These are the activations of a small neural network, seen along a few directions. Each row is one input.
In each table, some parts of the input vary, and every possible input appears once, in random order.
Descriptions start from the smaller parts, as in this example, which fits no table here: one of 4 places along a line, together with either a single point or one of 9 places along a line or (one of 3 separate values, together with one of 8 places around a ring).
Shared parts are said once, and a part with two or three values counts as separate values.

Other details of the inputs shift rows strongly along three fixed directions, in all tables alike. That doesn't count.

Rows:
row 1: [ 77 -15  91 -43 -26  -5  51  -5  21  28  48   1]
row 2: [-26 -28  20  51  13 -12 -17 -30 -18 -58  19   7]
row 3: [-36 -38  23  31  -1 -14 -18 -29 -17 -57  17   4]
row 4: [-49  11  -1 -35  36   0 -23   4  48  47  -4 -14]
row 5: [-42  18  -5 -36  31  11 -32  18  50  37   4 -25]
row 6: [-29 -33  21  54  10 -10 -12  -8  -7 -61  14  29]
row 7: [ 60 -13 -88 -25 -13  -2   6 -44  -4  -4 -58  49]
row 8: [-36  11  -8  -7  62   2 -13  30  40  46  -8   3]
row 9: [-42  15  -6 -40  34   5 -29  23  47  34   0 -29]
row 10: [-26  25 -16 -16  63   2 -25  26  28  35   4 -30]
row 11: [ 91  -9  79 -35 -18  -3  42  12  10  22  60 -14]
row 12: [-32  19 -11  -8  63  -6 -23  11  29  52   0 -14]
row 13: [-30 -33  22  48  14 -10  -7  -7 -11 -66  11  27]
row 14: [-34 -30  24  21 -18  -1 -27 -18   0 -73  20  -4]
row 15: [ 68  -6 -94 -27 -16   7  -1 -30  -2 -17 -51  36]
row 16: [-29 -32  18  29  -5  -7 -25 -15 -14 -69  24 -10]
row 17: [-30 -33  20  52  11 -10  -5 -11  -5 -64  13  24]
row 18: [ 91 -14  80 -37 -15   0  43  14   7  21  56 -17]
row 19: [-40  17  -4 -37  32   8 -36  22  47  38   4 -23]
row 20: [-31  21 -14 -13  60   7 -16  44  42  30   0 -10]
row 21: [ 26  28 -48  11 -37  10  12   3 -45  11 -37  -4]
row 22: [-27  23 -18 -13  61  -1 -22  26  30  35   3 -34]
row 23: [102  -2  75 -19  -1  -7  47  17   5  19  57 -15]
row 24: [ 89  -9  78 -36 -17  -3  50   9  13  18  58 -20]
row 25: [  8  15 -39  -3 -50   7  13 -16 -43  26 -41  10]
row 26: [-33  19 -11 -14  67  -6 -18  12  25  47  -3 -16]
row 27: [  6  20 -42  -2 -52   4  20 -20 -37  23 -39   8]
row 28: [-39 -37  31  24 -15  -9 -28 -30  -6 -57  15  14]
row 29: [-29  21 -14  -8  56   7 -20  43  45  35   3  -7]
row 30: [ 21  23 -47  14 -40  16  20  20 -31   6 -41  16]
row 31: [ 16  27 -46  14 -35   0  24 -16 -42  21 -41   7]
row 32: [  9  25 -39 -20 -65  14   8  -1 -31   6 -40   1]
row 33: [ 14  27 -46  -3 -57  15  11  -7 -35  13 -31  -3]
row 34: [ 12  20 -45  14 -36   2  33   6 -32  15 -48  26]
row 35: [-27  25 -17 -11  60   1 -22  22  34  36   6 -32]
row 36: [-32 -35  27  20 -16   2 -33 -14  -6 -70  18  -2]
row 37: [-47   7   2 -36  37   3 -29   9  42  50  -7 -12]
row 38: [ 12  23 -43  18 -39   8  30   1 -28  17 -44  30]
row 39: [ 19  28 -50  14 -42  13  27  16 -26   4 -39  14]
row 40: [ 19  29 -48  16 -43  16  24  15 -26   5 -37  17]
row 41: [-29 -30  20  26  -3  -4 -27 -14 -17 -70  25  -6]
row 42: [ 19  22 -43  13 -33   3  18 -11 -47  23 -44   9]
row 43: [-49  11   1 -40  39   1 -25   9  42  46  -5 -12]
row 44: [ 17  24 -46  12 -33  -3  24 -12 -45  20 -43   6]
row 45: [-41 -39  29  21 -13 -12 -20 -29  -6 -61  12   8]
row 46: [-23 -30  15  48   9  -5 -11   7  -5 -77  17   9]
row 47: [ 83 -16  86 -38 -10 -11  54   0   4  29  51  -4]
row 48: [-19 -22  15  48  10  -5 -23 -16 -15 -70  26  -7]
row 49: [-34 -36  24  35  -3 -12 -25 -30 -16 -53  21  10]
row 50: [ 83 -14  85 -32 -14  -8  53  -6  11  32  54  -3]
Description of these inputs: one of 2 separate values, together with either a single point or (one of 4 places along a line, together with one of 6 places around a ring).
The inputs of row 18 and row 25 match in every part but the choice among 2 separate values. If row 5 is changed in the same way as row 18 into row 25, which row does it become? -> row 1
Which other rows does row 47 become when the choice among 2 separate values takes its other values? List them by row number. -> row 41
Which other rows does row 40 become when the choice among 2 separate values takes its other values? List them by row number. -> row 38
Start at row 9 and move only the place on the ring of 6, one step at a time. The first step leads to row 32. Which rows follow, in order? -> row 36, row 19, row 5, row 14
